Each row below holds a small network's activations on one input, seen along a few directions.
Each table varies a few parts of the input and shows all the possible inputs, shuffled.
A made-up example of a description, with smaller parts first: ring(8) and (point or (values(2) and line(4)) or line(11)).
Shared parts are said once, and a part with two or three values counts as separate values.
In the rows, zero is written as 128.

Other details of the inputs vary at random and push rows far along three fixed directions, the same in every table; ignore that.

Rows:
x1: [155 173 137 110 131 186  60 159 138  42  81  84  51]
x2: [158  95  84 110 160  99 131  81 135 176 137 155 179]
x3: [ 63 120 198 146  96 147 162 142 107 138 160 103 209]
x4: [ 70  86  90 145 129  77 151  88 142 138 127 197 214]
x5: [ 70  90 138  60 181 110  58  91 182 145  18 194 198]
x6: [ 50 111 146 194 168 120 173 117 105  81 178  77 213]
x7: [130  99 114 134 127 136 159 112 148 177  96 198 162]
x8: [171 155 135  86 116 148  62 178 100  43 109 105  56]
x9: [144 136 128 120 106 130 145 177 123 161 196  56  81]
x10: [188 164 142 146  96 157 154 149 108 175 176  59 103]
x11: [ 58 109 152 102 156 134  76 112 120  20 102  87 184]
x12: [180 117  81  65 141 138  77 127 186 171  32 182  64]
x13: [180 121  58 188 111 144 141 103 124 168 109 192  93]
x14: [156 156 117 201 110 177 177 155 116 109 148  64  72]
x15: [143 170 127 178  53 148 169 172 119 144 173  99  83]
x16: [118  81 122  36 197  88  64  71 151 113  45 183 223]
x17: [182 131  65 193 132 141 142 113 128 168 110 199  92]
x18: [138  99  86  70 152 117  31  96 133  67  50 205 129]
x19: [108 128 171  34 139 124  64 174 140  86  99  77 114]
x20: [168 156 154  45 117 153  62 191 132  79 139 115  63]
x21: [ 69 143 212 126 122  55 172  39  87 125 207  80  53]
x22: [204 136  85 135 151 133 136 104 149 204 115 162 118]
x23: [166 145 105 103 139 158  87 157 130  40 109  83  51]
x24: [ 52 136 177  80 130 100  77 150 129  48 112 129 190]
x25: [192 161 141 157 109 151 179 153 109 183 168  67 108]
x26: [ 55 122 201 161 121 138 174 142 112 148 163 118 225]
x27: [164 144 147  42  98 155  62 180 127  79 138 110  68]
x28: [ 46 107 176 137 156  96 161 146 120 153 183  76 214]
x29: [ 76 165 243  58 114  91  80  40 112  80  99 100  24]
x30: [ 98 143 149 145  95 109 165 171 110 100 173  96 144]
x31: [144 177 128 188  76 142 175 177 125 151 174 111  86]
x32: [166 107  63 151 122 130 159 112 166 235 119 164  95]
x33: [ 79  78  96 180 180  86 148  77 113 134 126 204 230]
x34: [167 130  59 175  98 122 176 122 158 184 103 203  96]
x35: [139 144 161 127 148 116 147 146 102 142 198  62 169]
x36: [186  96  59 136 132 119 176 127 146 190 152 198 103]
x37: [171 113  36 198 134 156 159  86 152 156 106 164  89]
x38: [ 58 122 183 202 120 133 174 128  80 112 133 108 218]
Description of these inputs: values(2) and (point or (values(3) and line(6))).
The inputs of x21 and x29 match in every part but the values(2) part. If x20 is changed in the same way as x21 into x29, which row does it become?
> x26
Which other rows does x17 become when the values(3) part takes its other values? List them by row number.
> x13, x38
Which other rows does x30 become when the values(3) part takes its other values? List them by row number.
> x4, x24

Rows:
x39: [156 143 131 170 116 144 184 166 112 174 200  75 105]
x40: [154 152 114 190 103 152 180 164 115 145 177  79  95]
x41: [165 158 144  60 105 158  53 164 137  85  83 117  78]
x42: [211 142  80 113 110 148 125 164 142 159 146 127  37]
x43: [123 104  96 170 147  95 184  83 133 190 149 157 166]
x44: [102 143 190 108 118 144 124 168 109 102 155  52 153]
x45: [ 66 105 161 112 163  96 118  89 128 123 107 140 209]
x46: [153 149 133 182  98 145 187 157 109 170 184  91 119]
x47: [148 155 153  59 113 139  58 127 134  76  92 112  44]
x48: [169 104  35 140 146 123 125 105 170 159  81 220 100]
x49: [ 50  99 166 117 145  94 125  74 125 112 106 150 189]
x50: [109 151 179 126 116 148 114 159  97  69 146  64 141]
x51: [ 75 143 182 142 109 144 132 170 105  79 150  61 163]
x52: [ 82 138 194 114 118 134 132 174 107 100 168  63 166]
x53: [133 120 120  53 145 110  56 107 152 100  67 168 114]
x54: [ 84 152 208 122 118 130 126 133  99  92 154  61 119]
x55: [125  92  89 165 143 112 183 102 139 195 151 158 178]
x56: [115 116 115 176 127 102 188  93 124 172 166 151 119]
x57: [155 157 145  50 121 130  54 155 137  79 101 117  60]
x58: [121  99  83 190 144 110 183 101 125 162 151 177 171]
x59: [136 124 123  63 135 131  58 129 153 101  55 184 126]
x60: [129 118  94 195 137 131 181 123 130 167 146 137 144]
x61: [100 147 178 132 111 146 120 159  95  71 155  63 150]
x62: [ 71 101 149 133 163 117 117  97 119  99 101 147 217]
x63: [103  78  88  82 174 105  64  68 157  96  31 231 191]
x64: [179 120  72 125 136 115 129  76 153 167 101 186  56]
x65: [204 152  69 142 105 159 125 159 143 137 129 126  35]
x66: [216 155  81 110 109 135 115 142 141 151 141 127  19]
x67: [138 121 111 181 129 128 180 122 125 188 151 147 153]
x68: [ 67 103 157 118 138 114 120 111 128 122  97 155 223]
What is each input in this table made of?
> line(5) and line(6)
The inputs of x63 and x68 match in every part but the line(6) part. If x61 is changed in the same way as x63 into x68, which row does it become?
> x41
Which other rows does x50 become when the line(6) part takes its other values? List them by row number.
> x40, x43, x44, x46, x64
Which other rows does x49 become when the line(5) part takes its other values? List them by row number.
> x47, x54, x56, x64
Which other rows does x60 become when the line(5) part takes its other values? List them by row number.
> x40, x48, x51, x65
